A small network was shown many inputs. Here are its activations along a few directions, one row for each input.
In each table, some parts of the input vary, and every possible input appears once, in random order.
A made-up example of a description, with smaller parts first: line(4) and (point or ring(11) or (values(3) and ring(8))).
Shared parts are said once, and a part with two or three values counts as separate values.
In the rows, 128 means zero.

Other details of the inputs shift rows strongly along two fixed directions, in all tables alike. That doesn't count.

Table:
R1: [167 119 120 103 153 113 125  80 100 117 114 115  97]
R2: [123 151 187 199 138 129  63 147 150 145  91 159 109]
R3: [158 167 151 202 133 141  91 180 168 117 102 152 156]
R4: [149 109 104 114 161 116 127  90 105 108 109 105  96]
R5: [160  99 114 105 136 118 137  73 127 122 104 122 127]
R6: [160 108 106 105 152 129 131  73 110 130 110 126 126]
R7: [ 41 148 204 207 119 140  44 193 158 165 114 164 104]
R8: [169 123  96 113 128 127 169 117 107 125 105 108 137]
R9: [ 45 131 133  78  88 135 150 149 126 154 189 127 134]
R10: [ 53 117 133  76  81 116 151 167 116 139 204 122 131]
R11: [152 112 105 113 170 121 127  79 127 111 124 107 105]
R12: [160 106 110 102 138 119 131  82 100 126  94 119 121]
R13: [ 41 111 152  61  93 130 113 121 122 181 186 136 113]
R14: [168 119 101 115 123 126 177 108 133 118 113 113 138]
R15: [ 74 134 126  82  92 136 136 166 117 143 205 132 127]
R16: [156 119  99 119 128 124 172 105 130  99 117 110 146]
R17: [156 101 113 110 132 112 135  80 115 125  98 121 122]
R18: [ 63 159 186 174  86 144  74 230 140 158 147 156 141]
R19: [147 151 158 226 183 151  60 139 152 126  67 154 121]
R20: [174 122 118 105 164 116 126  67 123 120 128 117 105]
R21: [156 117  95 125 126 116 171 110 116 104 113 106 146]
R22: [ 47 134 132  77  84 147 150 160 117 178 191 137 123]
R23: [169 123 117 108 167 126 125  72 110 122 130 123 103]
R24: [166 130  94 113 145 120 161 117 134  93 137 116 147]
R25: [ 72 121 133  80  72 117 142 169 115 140 202 119 127]
R26: [178 121 100 114 123 117 158 120 133  90 136 111 142]
R27: [141 159 156 226 135 146  95 179 144 126  58 148 160]
R28: [135 164 145 216 142 155 101 167 152 128  77 158 158]
R29: [ 60 117 162  70 101 121 114 116 124 161 193 133  90]
R30: [166 120  95 115 139 115 158 129 108  94 125 107 143]
R31: [168 129  94 111 135 129 171 106 131 125 117 116 141]
R32: [ 48 121 139  74  65 129 162 160 114 173 188 122 123]
R33: [142 163 145 209 147 147  98 180 155 115  97 161 157]
R34: [173 104 102 128 169 115 133  74 133  94 101 108 107]
R35: [143 152 155 204 133 136 106 176 168 107  96 152 158]
Each input here is: ring(5) and (values(3) or line(4)).
Question: Changing only the ring(5) part turns R5 into R6. The same change can be made to R35. Which row results?
Answer: R33

Table:
R36: [142 114  96  93 116 113 154 125 106 121 142 108 128]
R37: [ 74 143 159 133  96 132 109 184 126 155 150 142 131]
R38: [ 97 155 156 150 107 147  98 180 146 157 142 153 137]
R39: [208 134  92 168 174 139 143 107 142  90  82 124 151]
R40: [209 120 105 174 172 118 113  88 130  91  73 110 115]
R41: [143 157 173 215 151 140  69 139 148 141  57 155 144]
R42: [162 126 116 131 131 131 145 116 144 116 123 125 144]
R43: [211 121 104 152 174 123 124  71 126 103  64 131 139]
R44: [ 93 143 161 151 127 136 102 135 131 161 118 139 116]
R45: [132 130 160 193 134 144  70 141 144 135  69 156 133]
R46: [152 116 111  99 147 119 137  78 113 129 119 116 126]
R47: [157  99  95 102 139 127 154  81 113 119 107 112 102]
R48: [161 121 121 135 129 116 150 124 128 111 111 121 139]
R49: [147 120 102 136 140 124 142 131 123 110 116 115 138]
R50: [211 112 106 155 169 124 124  75 120  95  54 124 135]
R51: [156 128 108 132 138 122 142 133 114 112 114 118 137]
R52: [162 137 110 127 132 125 143 128 114 113 117 120 135]
R53: [132 156 178 213 153 137  56 156 155 130  95 173 123]
R54: [101 118 135  92 124 117 120 110 109 127 169 130 101]
R55: [ 97 119 131  92 127 121 124 110 117 141 178 118  99]
R56: [ 97 120 149 101 129 120 108 128 129 130 143 119 102]
R57: [152 132 104 134 144 135 145 119 140 110 122 124 142]
R58: [160 128 103 128 147 140 145 122 128 115 127 123 140]
R59: [ 59 129 131  88  99 131 144 150 117 139 181 124 125]
R60: [ 69 133 152 130 109 138 119 178 121 147 155 136 133]
R61: [153 124 117 128 152 132 136  97 133 140 106 134 115]
R62: [ 82 151 167 162 104 143 103 172 159 147 137 153 143]
R63: [ 90 149 159 135  97 134 113 173 128 148 144 141 133]
R64: [ 82 120 141 101 116 130 126 120 116 155 143 122 105]
R65: [123 116 101  97 121 115 161 116 121 113 144 111 132]
R66: [ 56 120 131  83  87 126 132 169 109 156 186 122 121]
R67: [144 152 175 220 153 148  55 148 163 148  61 175 148]
R68: [155 120 119 135 129 117 147 122 129 110 113 119 141]
R69: [136 106 107  94 134 125 156  87 108 129 122 115 102]
R70: [206 115 107 162 165 126 118  80 125 100  54 116 133]
R71: [143 115  97  87 124 124 166 100 133 116 153 113 136]
R72: [211 127 115 154 189 119 114  90 148  96  78 121 122]
R73: [128 120 100  94 132 127 163 117 107 110 151 110 131]
R74: [138 161 186 236 159 143  41 167 169 135  82 185 132]
R75: [151 122  87  82 131 129 161 110 113 119 154 112 129]
R76: [210 126 101 170 159 115 150 104 137  83  67 118 150]
R77: [163 119  91  78 122 122 166 103 116 119 150 109 130]
R78: [ 60 113 127  83  97 128 142 160 108 148 185 118 123]
R79: [150 125  89  84 128 126 163 110 107 114 150 110 128]
R80: [126 108 111  90 102 113 157 126 115 129 153 112 128]
R81: [ 82 117 142 100 117 121 116 123 113 141 171 116  97]
R82: [ 86 144 148 137 114 149 115 171 132 144 151 142 136]
R83: [ 85 115 142  91 116 118 114 122 111 132 171 132  97]
R84: [152 126 125 139 151 118 120  98 119 115 126 115 109]
R85: [145 109  97  87 112 109 160 118 108 121 144 105 129]
R86: [ 82 130 165 147 115 129  77 152 133 141 143 150 105]
R87: [ 55 130 144 126  97 130 118 176 133 148 158 135 131]
R88: [150 107 110  96 140 119 140  78 106 120 112 108 122]
R89: [152 114 102  85 120 114 176 100 110 108 145 107 130]
R90: [156 113 101  84 121 125 169 101 126 117 151 111 134]
R91: [ 47 124 136  87  94 127 141 159 118 146 183 126 125]
R92: [101 128 135  95  97 134 138 143 134 150 171 132 131]
R93: [ 78 138 160 127  92 128 116 177 126 154 152 138 132]
R94: [206 130 118 154 184 118 115  90 142  92  77 118 119]
R95: [ 58 121 132  87 101 129 143 156 112 143 182 122 125]
R96: [153 162 184 227 166 136  56 156 166 120  58 153 128]
R97: [163 114  98 104 149 120 163  71 108 122 111 113 107]
R98: [ 66 131 128  90 102 135 143 146 126 140 181 128 128]
R99: [141  99  96  86 115 109 170 106 117 113 144 104 130]
R100: [135 164 175 227 156 147  68 152 162 153  59 162 133]
R101: [122 106 114  92 104 112 159 125 119 126 151 113 129]
R102: [132 159 179 228 157 143  52 162 168 146  92 165 127]
R103: [132 120  93  88 126 126 164 104 133 116 156 113 134]
R104: [161 122  94  82 119 119 167 104 111 115 146 108 130]
R105: [153 123 122 122 152 126 120  91 127 137 109 128 133]
R106: [209 132 109 170 156 120 149 104 136  87  73 122 149]
R107: [ 59 133 147 133  93 129 114 174 142 150 154 139 133]
R108: [149 136 106 134 136 129 146 116 141 107 120 124 142]
R109: [ 66 128 141  93  92 126 145 146 124 140 176 129 127]
R110: [ 91 136 127  83  95 132 139 148 116 146 176 127 125]
R111: [111 163 164 194 123 148  88 190 140 141 104 157 142]
R112: [ 62 130 156 135  89 128 114 175 143 151 151 141 134]
R113: [ 79 127 142  85  87 126 146 147 114 147 180 127 124]
R114: [ 77 138 146 126 112 143 123 169 119 142 156 135 132]
R115: [ 96 148 168 170 135 145  84 149 151 171 111 155 124]
R116: [ 92 162 168 196 119 144  93 181 158 138 110 157 146]
R117: [213 121 106 157 173 121 126  70 120  98  57 126 139]
R118: [111 156 184 207 110 139  83 195 156 147  95 162 147]
R119: [158 115 100  84 121 119 174  98 119 110 146 110 133]
R120: [ 83 130 145 108  95 132 136 147 137 144 166 136 133]
R121: [164 116  98 105 152 123 157  75 117 126 112 120 109]
R122: [140 103 112  86 139 112 129  96 121 109 133 101  99]
R123: [ 78 128 161 147 113 142  94 147 134 161 121 138 110]
R124: [166 132 117 127 124 128 145 120 132 117 120 126 139]
R125: [130 121  95  90 131 131 163 113 116 113 155 112 132]
Question: Changing only one part turns R74 into R54. The same change can be made to R39. Which row results?
Answer: R73
Question: Changing only one part turns R77 into R104. The same change can be made to R42. Which row results?
Answer: R120
Question: Changing only one part turns R75 into R51. The same change can be made to R67. Which row results?
Answer: R50
Question: What do these inputs look like to the network?
Answer: line(5) and (values(3) or line(4) or ring(11))
Question: Start at R76 and move only the ring(11) part, one step at a time. The first step leads to R65. Which rows follow, in order?
Answer: R91, R95, R60, R51, R37, R93, R118, R48, R68
Question: Which other rows does R65 become when the line(5) part takes its other values? List them by row number.
Answer: R103, R107, R108, R116
Question: Which other rows does R66 become when the ring(11) part takes its other values? List them by row number.
Answer: R36, R49, R78, R80, R85, R87, R99, R101, R107, R112
Question: Which other rows does R122 become when the values(3) part takes its other values? List them by row number.
Answer: R40, R86
Question: Which other rows does R74 become when the values(3) part takes its other values? List them by row number.
Answer: R72, R102

Table:
R126: [ 94 124 145 108  99 121 121 135 108 150 147 130 122]
R127: [128 152 139 150 104 132 138 170 149 130 135 145 145]
R128: [120 134 140 158 121 143  95 154 124 154 107 150 133]
R129: [166 117  82  78 117 115 190 111 120  98 170 112 142]
R130: [105 130 158 160 117 133 106 136 153 147 117 136 122]
R131: [ 88 117 137 109 119 122 110 126 144 130 164 126 119]
R132: [184 146 124 175 161 130  98 136 133 114  89 137 129]
R133: [140 120 102  82 105 124 173 130 126 126 144 114 163]
R134: [137 110  75  88 137 113 186 107 102 101 146  94 112]
R135: [ 97 130 134 106 121 132 104 149 116 139 170 129 118]
R136: [119 140 168 155 123 121 100 160 129 143 124 139 120]
R137: [ 76 131 122 117 106 132 150 150 116 136 149 112 121]
R138: [180 133 128 185 163 121 104 113 160 103  79 136 130]
R139: [ 99 132 164 149 102 129 106 147 138 141 120 135 117]
R140: [138 124 102  84 100 124 175 128 126 125 148 113 155]
R141: [ 89 130 142 113 119 134 133 117 133 154 152 131 117]
R142: [163 117 133 163 137 125 113 121 133 114  68 137 141]
R143: [134 136 132 143 113 138 136 160 145 115 158 139 157]
R144: [112 150 157 153 129 152 108 141 134 153 120 146 125]
R145: [237 124 106 181 179 115 115  92 142  59  52 118 139]
R146: [ 86 118 114 116 128 132 139 149 115 113 170 115 127]
R147: [149 129 112 166 150 133 136 138 126 111  74 120 155]
R148: [134 119 107  97 121 129 138 113 103 141 136 119 119]
R149: [109 147 155 156 129 153 102 142 132 154 111 155 133]
R150: [ 95 126 146 104 115 116 108 142 113 128 169 127 122]
R151: [111 133 170 157 117 127  99 158 146 135 114 140 116]
R152: [106 115  98  97 122 126 165 126 107 122 135 101 132]
R153: [125 152 137 149  96 136 138 164 149 134 129 136 152]
R154: [145 113  90  73 149 115 162  72 120 112 156 109 113]
R155: [172 142 134 163 151 133 110 139 131 130  97 131 120]
R156: [151 101  99  70 130 103 157  87 109  95 148 104 109]
R157: [ 98 128 149 110 101 117 126 136 110 149 151 122 116]
R158: [108 140 160 143 123 118  96 158 125 135 139 142 124]
R159: [200 127 102 159 172 127 142  73 137 106  69 127 140]
R160: [161 132 125 169 159 135 118 107 142 127  73 146 146]
R161: [120 151 157 150 141 148 106 146 139 148 121 145 120]
R162: [ 81 107 140 107 108 127 122 125 133 151 140 138 127]
R163: [ 91 124 158 147 114 134 104 137 148 151 120 143 129]
R164: [150 118  88  68 151 126 151  81 106 105 160 106 120]
R165: [212 132  82 189 184 123 146 115 129  67  64 117 140]
R166: [147 107  86  67 137 130 166  77  95 126 137 117 127]
R167: [100 127 151 137 106 126 105 148 115 150 125 144 133]
R168: [116 146 151 156 118 140 100 156 129 157 120 139 121]
R169: [130 105 121  98 130 115 146 101 134 128 146 111 108]
R170: [152 120  90  66 149 125 159  81 105 112 156 110 113]
R171: [ 89 132 134 111 131 131 114 121 139 135 165 131 122]
R172: [114 141 154 154 140 137 111 135 153 147 123 143 119]
R173: [ 86 115 148 109  95 125 121 133 124 142 139 131 118]
Question: Changing only one part turns R157 into R167. The same change can be made to R168. Which row results?
Answer: R128
Question: What do these inputs look like to the network?
Answer: line(6) and (values(2) or ring(6))
Question: List by row number the other rows that have the line(6) part in common with R145.
Answer: R131, R135, R143, R146, R150, R164, R171
Question: Which other rows does R147 become when the values(2) part takes its other values? List them by row number.
Answer: R133
Question: Start at R172 and move only the ring(6) part, one step at a time. The first step leads to R161. Which rows follow, in order?
Answer: R155, R136, R151, R169
